Look-ups in named tables: a row name and a column name give one cell, copied from the table.

Table vule
|  | darazu | vilefa | nudata | lup | fezo |
|---|---|---|---|---|---|
| sodiru | 66 | 178 | 192 | 121 | 66 |
| redi | 68 | 176 | 190 | 121 | 68 |
| lidopa | 79 | 167 | 179 | 122 | 79 |
| mig | 107 | 144 | 149 | 125 | 107 |
| tubobat | 93 | 156 | 164 | 124 | 93 |
| tifu | 90 | 158 | 167 | 123 | 90 |
| bito | 98 | 151 | 158 | 124 | 99 |
| lababo | 51 | 191 | 208 | 119 | 51 |
| virid | 35 | 203 | 225 | 117 | 35 |
| direv | 76 | 170 | 181 | 122 | 76 |
| merenul | 76 | 169 | 181 | 122 | 76 |
| fet | 50 | 191 | 209 | 119 | 50 |
| rab | 74 | 172 | 184 | 121 | 74 |
| gimu | 109 | 143 | 147 | 125 | 109 |

What is the fezo of lidopa in vule?
79
What is the lup of rab in vule?
121
What is the nudata of rab in vule?
184
What is the vilefa of fet in vule?
191
What is the darazu of lidopa in vule?
79
What is the nudata of tifu in vule?
167
What is the fezo of tubobat in vule?
93
What is the lup of redi in vule?
121
What is the darazu of sodiru in vule?
66
What is the lup of mig in vule?
125
What is the darazu of bito in vule?
98
Row with the largest darazu: gimu

Table zun
|  | dal | kedu | puno | zukab | bemos | lakis | serov | vaf | sep | somu |
|---|---|---|---|---|---|---|---|---|---|---|
| tolab | 32 | 112 | 132 | 64 | 67 | 66 | 5 | 138 | 43 | 244 |
| malunen | 28 | 112 | 136 | 68 | 66 | 81 | 2 | 146 | 35 | 247 |
| muroza | 33 | 111 | 134 | 65 | 67 | 70 | 5 | 138 | 40 | 245 |
| ruba | 39 | 111 | 130 | 60 | 67 | 51 | 8 | 127 | 49 | 243 |
| zenon | 36 | 111 | 130 | 60 | 69 | 53 | 9 | 130 | 48 | 242 |
| kidazir | 29 | 112 | 135 | 67 | 67 | 79 | 2 | 144 | 35 | 249 |
| dav | 35 | 111 | 133 | 63 | 68 | 62 | 6 | 134 | 43 | 244 |
| veta | 31 | 113 | 133 | 65 | 68 | 72 | 4 | 140 | 38 | 246 |
| bonuf | 37 | 112 | 131 | 63 | 68 | 56 | 6 | 131 | 46 | 243 |
| mepo | 36 | 111 | 131 | 62 | 68 | 60 | 6 | 133 | 46 | 243 |
| zor | 30 | 111 | 135 | 67 | 67 | 74 | 4 | 141 | 39 | 246 |
| tilem | 30 | 111 | 135 | 67 | 66 | 77 | 3 | 143 | 36 | 247 |

zenon, somu => 242
malunen, zukab => 68
malunen, bemos => 66
muroza, puno => 134
ruba, zukab => 60
tilem, vaf => 143
malunen, kedu => 112
zor, vaf => 141
tolab, somu => 244
bonuf, dal => 37
dav, dal => 35
malunen, dal => 28
veta, serov => 4
zor, sep => 39
kidazir, serov => 2
ruba, lakis => 51
zenon, kedu => 111

difu.tsv
	dufarof	zan
sosemif	80	159
sav	41	99
zalabes	233	172
dekim	167	215
soni	236	245
goni	148	226
tubor	36	135

zalabes, dufarof -> 233
tubor, dufarof -> 36
dekim, dufarof -> 167
tubor, zan -> 135
soni, dufarof -> 236
zalabes, zan -> 172
sosemif, dufarof -> 80
Row with the largest dufarof: soni

Table tak
	taf	zom	zipo	gil	beb	zed	ger	tinosil
vevaz	3.85	3.73	3.14	2.66	2.67	3.65	3.11	1.93
bag	7.62	7.13	7.00	7.09	5.42	6.09	5.24	5.07
fen	6.47	4.92	5.52	5.84	5.73	4.44	4.08	5.56

vevaz, beb: 2.67
fen, zom: 4.92
bag, tinosil: 5.07
vevaz, zipo: 3.14
vevaz, ger: 3.11
fen, taf: 6.47
vevaz, taf: 3.85
bag, zipo: 7.00
vevaz, gil: 2.66
fen, ger: 4.08
fen, gil: 5.84
vevaz, zom: 3.73
fen, zipo: 5.52
bag, taf: 7.62
bag, zed: 6.09
Row with the largest taf: bag

gabogo:
,divovig,kul,bome,muzis
ruzezu,79,167,60,99
pini,122,120,119,110
vif,80,153,69,94
zun,176,83,199,158
lizir,105,122,102,88
vubi,162,133,157,176
goni,85,128,87,93

vif, kul: 153
vubi, muzis: 176
zun, muzis: 158
zun, divovig: 176
goni, bome: 87
lizir, kul: 122
zun, bome: 199
pini, bome: 119
goni, divovig: 85
vubi, kul: 133
Row with the largest muzis: vubi

dituzud:
|  | susu | tiz | rumavu | tok | zir | kebasa | bakuze | gitati | rapo | nasi |
|---|---|---|---|---|---|---|---|---|---|---|
| bano | 213 | 187 | 191 | 150 | 163 | 124 | 123 | 172 | 195 | 190 |
| fir | 148 | 133 | 157 | 124 | 156 | 190 | 132 | 174 | 134 | 140 |
| luf | 147 | 133 | 166 | 131 | 159 | 177 | 135 | 181 | 130 | 158 |
| ris | 146 | 112 | 212 | 130 | 192 | 120 | 128 | 185 | 150 | 209 |
| gidefu | 143 | 133 | 136 | 166 | 135 | 168 | 144 | 199 | 141 | 149 |
| gavelog | 138 | 126 | 152 | 124 | 151 | 194 | 130 | 178 | 123 | 146 |
| seke | 94 | 104 | 157 | 153 | 188 | 164 | 198 | 140 | 141 | 148 |
| dosedot | 145 | 144 | 104 | 164 | 111 | 207 | 141 | 195 | 130 | 113 |
| rufim | 245 | 218 | 146 | 145 | 84 | 177 | 62 | 230 | 151 | 176 |
| tivata | 93 | 114 | 143 | 170 | 186 | 170 | 220 | 115 | 158 | 130 |
| padi | 223 | 203 | 134 | 148 | 91 | 186 | 82 | 227 | 145 | 159 |
| toz | 115 | 137 | 136 | 170 | 172 | 176 | 207 | 119 | 156 | 127 |
| durivi | 108 | 147 | 124 | 189 | 173 | 182 | 239 | 100 | 153 | 112 |
| kal | 180 | 179 | 160 | 180 | 160 | 137 | 170 | 147 | 193 | 166 |

What is the rumavu of tivata in dituzud?
143
What is the rumavu of bano in dituzud?
191
What is the gitati of toz in dituzud?
119
What is the kebasa of fir in dituzud?
190
What is the gitati of durivi in dituzud?
100
What is the zir of seke in dituzud?
188

kizalab.tsv
	bimar	dev	tak	vunov	zil	genapu	volo	tamen	deti
nedo	78	129	76	182	141	163	247	18	138
gez	67	37	211	93	237	61	147	108	114
zok	223	198	184	117	115	69	56	183	157

What is the tamen of zok in kizalab? 183
What is the dev of zok in kizalab? 198
What is the bimar of nedo in kizalab? 78
What is the genapu of zok in kizalab? 69
What is the zil of gez in kizalab? 237
What is the volo of zok in kizalab? 56
What is the zil of nedo in kizalab? 141
What is the tak of zok in kizalab? 184
What is the volo of nedo in kizalab? 247
What is the tamen of nedo in kizalab? 18
What is the dev of nedo in kizalab? 129
What is the vunov of nedo in kizalab? 182
What is the genapu of nedo in kizalab? 163
What is the deti of nedo in kizalab? 138
What is the tak of nedo in kizalab? 76
What is the genapu of gez in kizalab? 61
What is the vunov of gez in kizalab? 93
What is the deti of gez in kizalab? 114
What is the dev of gez in kizalab? 37
What is the vunov of zok in kizalab? 117

Table vokate
        nunoz  pozed    zan  balada    riz  bufusi
fuzupe  59232  28996  22131   84265  57474   36618
dav     93061  82436  58039   77149  40682   32887
kenura  31917  76414  33406   69711  36457   28221
kelume  80271   4536  57559   63155  78325   58997
fudil   70195   6659  50714   66362  74846   49787

kenura, pozed: 76414
fuzupe, riz: 57474
kelume, riz: 78325
kenura, nunoz: 31917
kenura, bufusi: 28221
fudil, nunoz: 70195
fudil, balada: 66362
dav, pozed: 82436
dav, balada: 77149
kelume, nunoz: 80271
dav, bufusi: 32887
fudil, pozed: 6659
kelume, balada: 63155
fuzupe, nunoz: 59232
fuzupe, balada: 84265
kelume, pozed: 4536
fudil, riz: 74846
fuzupe, pozed: 28996
dav, nunoz: 93061
kelume, zan: 57559

fav =
cols = feg, musi, fiz
lumita: [126, 60, 172]
lirado: [74, 113, 89]
zak: [84, 124, 67]
raku: [69, 100, 133]
lol: [71, 99, 117]
zaf: [107, 155, 66]
lovis: [150, 170, 76]
zuz: [197, 112, 96]
mifa: [74, 143, 103]
pegetiv: [79, 103, 75]
nak: [123, 163, 66]
sed: [72, 130, 100]
rafu: [77, 84, 98]

fiz of sed: 100
feg of pegetiv: 79
fiz of mifa: 103
musi of nak: 163
musi of zuz: 112
fiz of zaf: 66
musi of zaf: 155
fiz of raku: 133
feg of zaf: 107
fiz of rafu: 98
feg of raku: 69
fiz of lirado: 89
fiz of zuz: 96
musi of sed: 130
musi of lirado: 113
musi of zak: 124
musi of lovis: 170
fiz of lovis: 76
musi of raku: 100
fiz of zak: 67
Which row has the largest fiz? lumita

dek
cols = numuros, gak, gaz, fesi
zaful: [422, 654, 807, 403]
lep: [757, 733, 778, 608]
mis: [508, 313, 366, 849]
vizopum: [631, 242, 334, 529]
rig: [322, 384, 517, 451]
det: [831, 393, 763, 372]
lebi: [311, 698, 549, 523]

lep, gaz -> 778
lebi, gaz -> 549
mis, numuros -> 508
vizopum, fesi -> 529
mis, gaz -> 366
zaful, numuros -> 422
lebi, numuros -> 311
rig, gaz -> 517
zaful, fesi -> 403
rig, fesi -> 451
rig, gak -> 384
mis, gak -> 313
mis, fesi -> 849
det, numuros -> 831
lebi, gak -> 698
lebi, fesi -> 523
zaful, gak -> 654
vizopum, gak -> 242
lep, numuros -> 757

